Each row below holds a small network's activations on one input, seen along a few directions.
Each table varies a few parts of the input and shows all the possible inputs, shuffled.
A made-up example of a description, with smaller parts first: one of 4 places along a line, together with either a single point or (one of 2 separate values, together with one of 5 places around a ring) or one of 11 places around a ring.
Shared parts are said once, and a part with two or three values counts as separate values.

Other details of the inputs vary at random and push rows far along two fixed directions, the same in every table; ignore that.

Rows:
row 1: [-15 -14 -28  11  46  10  27  -5  -5  41 -12  11]
row 2: [ 31  60  13  85 -83  51 -16  -4  52 -53  19  -4]
row 3: [ 19 -21  31 -23 -21  10 -21   7 -11 -74  15 -14]
row 4: [-14 -46   6 -56  21 -14   0   8 -38 -16  -2 -21]
row 5: [ 18  43  16  43 -58  22 -15 -10  36 -49  17 -15]
row 6: [ 23 -10  24  -5 -23  18 -15  20  10 -55   0 -20]
row 7: [-10 -41  11 -51  27 -36  -2  14 -39 -14  -3 -27]
row 8: [-41  16 -48  27  47   3  31 -15   4  97  -9  47]
row 9: [-14 -22   7 -66  -2 -26 -24  20 -20  -6  -8   8]
row 10: [-12 -23   4 -62  -3 -28 -19   4 -31 -10   5  14]
row 11: [-24  21 -26  32  22 -13  26 -16   1  62 -12  22]
row 12: [-13  46 -19  72   7  13  21 -14  24  39   2  26]
row 13: [-20 -33  18 -99   4 -47 -31  13 -26 -27   0 -11]
row 14: [  5  17   0  15 -34   9 -13  10  15  -7   5   5]
row 15: [ -3 -33  -5 -29  32 -10   3  12  -4  20 -26   9]
row 16: [ 64  70  40  86 -77  68 -21 -16  44 -63  34 -34]
row 17: [-33 -24  -1 -58   1 -19 -15   6 -33  -7  14  -8]
row 18: [ -7  -8  -5 -26 -19 -16  -8   0 -22  -1   8  11]
row 19: [-12  -3  25 -38 -14 -20 -30   6 -21 -55  17 -18]
row 20: [ -5 -63  25 -93   8 -34 -15  25 -41 -32 -16 -27]
row 21: [-25   5 -13   3  17 -24   8  -6  -8  37  -2   9]
row 22: [-30 -23   3 -61  -6 -18 -14   0 -34 -18   9 -12]
row 23: [  5  33 -27  96  34  23  35 -19  35  52 -12  23]
row 24: [-15  12 -24   4  10  -6  10   7  10  55 -19  34]
row 25: [  3   3 -23  37  31  -2  33 -14  26  58 -25  11]
row 26: [ 21 -17  27  -4 -27   9  -2   3 -12 -51  16 -15]
row 27: [-13   4 -21  -5   9 -13  11  -4 -11  44  -4  38]
row 28: [-17 -13 -43  34  56   8  37  -9  -1  81 -19  22]
row 29: [  7  17  28 -21 -47  -2 -31   9  13 -71  22 -23]
row 30: [ 15  45   2  55 -47  20 -10  -8  44 -22  17  -5]
row 31: [ 36  54  21  71 -92  47 -19 -11  31 -81  39  -6]
row 32: [  4  21 -41  76  40  11  47 -17  42  90 -28  27]
row 33: [  3 -33  -2 -19  17  -7   3  17  -5  13 -16  -5]
row 34: [  9 -19  24 -77  11 -20 -18   6 -33   1  -2 -24]
row 35: [ -8  -2 -42  49  58   4  57 -16   9 104 -27  53]
row 36: [ 43  29  14  86 -49  51   4  -6  32 -50  23  -5]
row 37: [ -4 -19  10 -24  21 -20   1   8 -21 -20  -3 -20]
row 38: [-31   6 -26   6  29   1   9 -10   2  48   0  31]
row 39: [ 20  -1  18  -7  -9   3  -7   7  17 -47   4 -27]
row 40: [ 12   8  -2  -5  24   3   1 -12   1  43 -12   7]
row 41: [ -1 -37   9 -67  27 -30  -9  12 -17 -21 -16 -16]
row 42: [ 14   7   4  31 -10  40 -12  -2   8 -54  14 -12]
row 43: [ -2  -8  -1  11  22 -13  18  -1 -10  10  -7 -11]
row 44: [ 16  -4  17 -35  -1  -4 -13  -1 -14   7   3 -24]
Each input here is: one of 4 places along a line, together with either a single point or (one of 2 separate values, together with one of 5 places around a ring).
The inputs of row 33 and row 15 match in every part but the place on the line of 4. If row 17 is changed in the same way as row 33 into row 15, which row does it become?
Answer: row 38
The inputs of row 42 and row 1 match in every part but the place on the line of 4. If row 41 is changed in the same way as row 42 into row 1, which row does it become?
Answer: row 39
Change only the choice among 2 separate values in row 27. List by row number the other rows that result.
Answer: row 35

Rows:
row 45: [-11  32  11  23 -43  -6 -20   8  -3 -59  33  -9]
row 46: [-40  -6 -17 -40  21 -46   8 -11 -29  10   4  11]
row 47: [ 10   9 -10  41  19  -8  24  -7  25  60 -32  -4]
row 48: [ -7 -13 -18   5  45  30  28 -14 -38  41  15  -4]
row 49: [-21  -5 -31  40  40  23  16  -3  11  34 -16   4]
row 50: [ 25  12  -1  30  20  -8  21 -20  30  26 -13 -11]
row 51: [ 30  -7 -13  47 -14  41  27 -15 -10  33   0  32]
row 52: [-36  10 -22  19 -18 -14   6  -3   6  13  10  16]
row 53: [-15 -10 -28   9  64   4  25 -14   2  27  -4   6]
row 54: [ -3   6 -14  42  33  22  10   6  13   6   9  -3]
row 55: [-15  -3 -24  35  19  27  13   1  19   8  -2  -3]
row 56: [-15 -19   7 -91 -21 -23 -29  20 -10  -6  -6  -6]
row 57: [-21  27   8  36 -53   6 -17  -4   9 -53  27  -4]
row 58: [  4   7 -19  27  12  -5  35  -6  30  59 -35  -6]
row 59: [  0  48  12  56 -66  33  -9 -26  -8 -41  56  -2]
row 60: [ -2 -57  10 -58  24 -24   4   3 -19 -17 -12  16]
row 61: [  4  12  -3 -23  -3  13 -12 -18 -12  74   0  24]
row 62: [-40 -10  -3 -56  12 -50  -8   3 -43 -13   6   2]
row 63: [ 27 -34  45 -73  -2 -27  -6  -3 -53  -6   6 -49]
row 64: [ 16  27  19  -6 -51  17 -43  10  23 -36  10  -8]
row 65: [ 20 -16  28  -8 -18   9 -12  12  -4 -68  -5   3]
row 66: [  9   0   4  -1  40 -31  16  -7   2  38 -29 -12]
row 67: [  0 -24 -29  12  36 -10  30  14  -4  54 -28  44]
row 68: [ 12 -34  33 -67  15 -52 -18  24 -28 -21 -13 -44]
row 69: [ 15 -14   6  14 -48  24  -1  17  22 -54   1   3]
row 70: [ 31  -9   8  36 -41  27 -11  11  20 -50   3   6]
row 71: [ 18  48  20   9 -35  23 -27   4  28 -30   7   2]
row 72: [ 22  34  12  -1 -28  14 -29  -7  32 -25  12   2]
row 73: [-19 -38  16 -61  45 -13 -12  13 -34 -40   2 -26]
row 74: [ 2 27 -7  3 -2  2 -8 11 19 37 -5 20]
The inputs of row 62 and row 71 match in every part but one. If row 46 is changed in the same way as row 62 into row 71, which row does it become?
Answer: row 72
What is each input in this table made of?
Answer: one of 5 separate values, together with either a single point or one of 5 places along a line
A walk changes only the place on the line of 5. It starts at row 53 and steps to row 73. List the rest of the walk in order.
Answer: row 54, row 49, row 55
List by row number the other rows that have the choice among 5 separate values in common with row 67.
Answer: row 51, row 60, row 65, row 69, row 70
